These are the activations of a small neural network, seen along a few directions. Each row is one input.
In each table, some parts of the input vary, and every possible input appears once, in random order.
A made-up example of a description, with smaller parts first: one of 8 places around a ring, together with either a single point or (one of 2 separate values, together with one of 4 places along a line) or one of 9 places around a ring.
Shared parts are said once, and a part with two or three values counts as separate values.
In the rows, zero is written as 128.

Other details of the inputs shift rows strongly along two fixed directions, in all tables alike. That doesn't count.

Table:
x1: [115 102  68 118 160 150 135  96 132 161 168  92]
x2: [127 125  96  90  97 147 171 134 103 172 138 109]
x3: [112 124 143 184 197 126  63 100 146  88 150 145]
x4: [110 149 184 167 129 100  98 159 141 107 123 174]
x5: [ 99  84  69 131 168 147 161 100 115 123 185  84]
x6: [150 141 167 145 130 115  83 131 158 113  93 151]
x7: [130 144 129 123 115 121 122 133 134 141 117 135]
x8: [150 142 173 146 135 110  91 133 144  77  92 155]
x9: [132 142 131 124 116 122 118 128 134 142 115 134]
x10: [115 111 104 147 178 141 112  90 128 115 158 112]
x11: [147 121 134 114 124 130 143 126 137 108 107 121]
x12: [192 146 181  87  52 113 160 160 112  81  35 139]
x13: [ 99 124  89 143 162 135 114 109 130 153 173 118]
x14: [138 122  89  87 100 144 164 124 120 175 129 103]
x15: [121 120 107 134 160 131 107 101 140 138 144 115]
x16: [195 145 177  83  52 124 170 154 103  88  36 132]
x17: [125 137 131 113 101 131 153 145 103 145 128 133]
x18: [142 124 116 103 119 129 143 129 142 142 111 113]
x19: [166 151 138  56  34 132 193 164  99 159  71 123]
x20: [143 129 114 101 119 133 139 121 133 142 111 111]
x21: [106 123 147 189 199 117  69 108 157  81 151 147]
x22: [157 130 141 117 121 133 133 123 127 104  98 125]
x23: [104  94  24  87 137 165 182  99 110 201 191  68]
x24: [133 109  62  57  79 164 213 129  92 201 150  79]
x25: [124 141 132 122 109 129 136 141 114 144 130 137]
x26: [124 149 181 157 121 112  95 149 128 117 117 170]
x27: [149 121 142 117 108 125 153 135 118  94  97 120]
x28: [120 111 116 144 155 135 124 102 110  99 144 111]
x29: [195 137 171  77  53 129 171 147 104  99  41 125]
x30: [ 86 140 164 191 167 105  78 143 139 109 159 169]
x31: [107 131 139 184 193 117  58 105 159 106 152 146]
x32: [138 121  93  94 101 144 159 126 125 173 128 106]
x33: [155 121 129 119 123 141 134 118 130 118 109 120]
x34: [ 80 122 107 160 163 131 117 121 116 142 189 130]
x35: [106  97  62 112 157 146 152 104 140 163 172  87]
x36: [ 80 141 145 195 185 114  59 117 135 119 176 160]
x37: [131 124 109  91  90 144 176 142  98 164 132 115]
x38: [ 76 149 194 231 191  89  35 145 161  83 160 197]
x39: [144 143 173 152 146 115  88 124 142  79  96 151]
x40: [ 92 146 155 183 164 106  68 136 140 111 158 168]
x41: [133 133 121 103 101 124 149 142 137 151 113 125]
x42: [123  94  75 113 146 155 163  98  97 128 158  84]
x43: [136 156 208 184 153  85  45 144 185  76  87 183]
x44: [197 145 180  85  66 126 147 146 129 103  39 137]
x45: [149 127 145 123 113 126 141 128 113  89  98 123]
x46: [108  98 101 164 179 143 112  95 120 108 172 110]
x47: [ 89 119 103 160 163 138 107 116 127 155 186 129]
x48: [121 138 135 122 108 122 141 150 125 144 129 137]
x49: [171 176 204 120  67  90 101 172 147 103  40 179]
x50: [150 133 131 110 113 119 125 133 145 128 102 128]
x51: [162 160 185  93  48 108 154 181 130 130  60 156]
x52: [111  93  73 118 165 151 157 101 130 136 172  87]
x53: [126 104  79 108 147 148 139 100 133 162 154  94]
x54: [ 95 108  69 120 148 139 149 116 137 169 179 100]
x55: [135 132 180 163 139 106  98 136 139  64 100 153]
x56: [ 98 115  87 119 135 145 156 117  98 165 177 108]
x57: [123 133 140 134 112 130 131 144 119 144 132 142]
x58: [ 79 123 109 167 168 123 107 126 123 135 192 139]
x59: [132 123  93  91 101 134 169 135 127 167 128 106]
x60: [124 136 133 110  98 125 151 152 122 148 125 133]
Description of these inputs: one of 6 places along a line, together with one of 10 places along a line.
Changing only the place on the line of 10 turns x40 into x24. The same change can be made to x58. Which row results?
Answer: x26
Change only the place on the line of 6 in x25. List by row number the other rows that result.
Answer: x13, x16, x17, x22, x31
Start at x33 and move only the place on the line of 10, one step at a time. The first step leads to x44. Which rows follow, in order?
Answer: x3, x10, x22, x39, x8, x21, x11, x52
Change only the place on the line of 10 in x6. List by row number the other rows that result.
Answer: x1, x15, x18, x20, x31, x35, x43, x50, x53

Table:
x61: [128 104  24  69 130 157 166  93 135 207 164  67]
x62: [102 198 217 148  53  86 121 208  94 133 101 207]
x63: [170 145 205 130 101  97 118 147 146  49  51 155]
x64: [ 81  66  32 133 196 186 162  68  87 154 231  61]
x65: [ 22 113 100 212 195 128 120 122  57 103 251 140]
x66: [157 133 100  51  63 126 193 153 143 183  93 105]
x67: [157 159 195 104  63 110 139 180 151 141  65 161]
x68: [110 161 209 201 150  92  36 156 172 111 115 205]
x69: [180 109  86  46  75 142 208 123 110 121  75  73]
x70: [136 141 178 203 189 101  27 105 163  41 106 167]
x71: [163 141 216 134  99 109 126 163 128  55  61 161]
x72: [107 153 157 205 196 105  14 106 180 123 145 166]
x73: [ 75 100 125 210 223 121  74 103 142  68 194 135]
x74: [143 119  78  60  75 158 194 129 105 214 135  93]
x75: [164 131  81  39  68 130 191 137 143 188  87  90]
x76: [160 151 145  77  58 117 163 176 144 162  74 136]
x77: [ 67  69  62 176 220 165 135  78 106 123 240  88]
x78: [174 175 202 128  85 109  81 153 149 131  59 177]
x79: [163  94  69  53  97 175 210  99  77 154 122  69]
x80: [101  99  78 180 223 147  82  59 128  99 192 104]
What is each input in this table made of?
Answer: one of 2 separate values, together with either a single point or one of 9 places around a ring
Changing only the choice among 2 separate values turns x77 into x68. The same change can be made to x64. Which row results?
Answer: x74
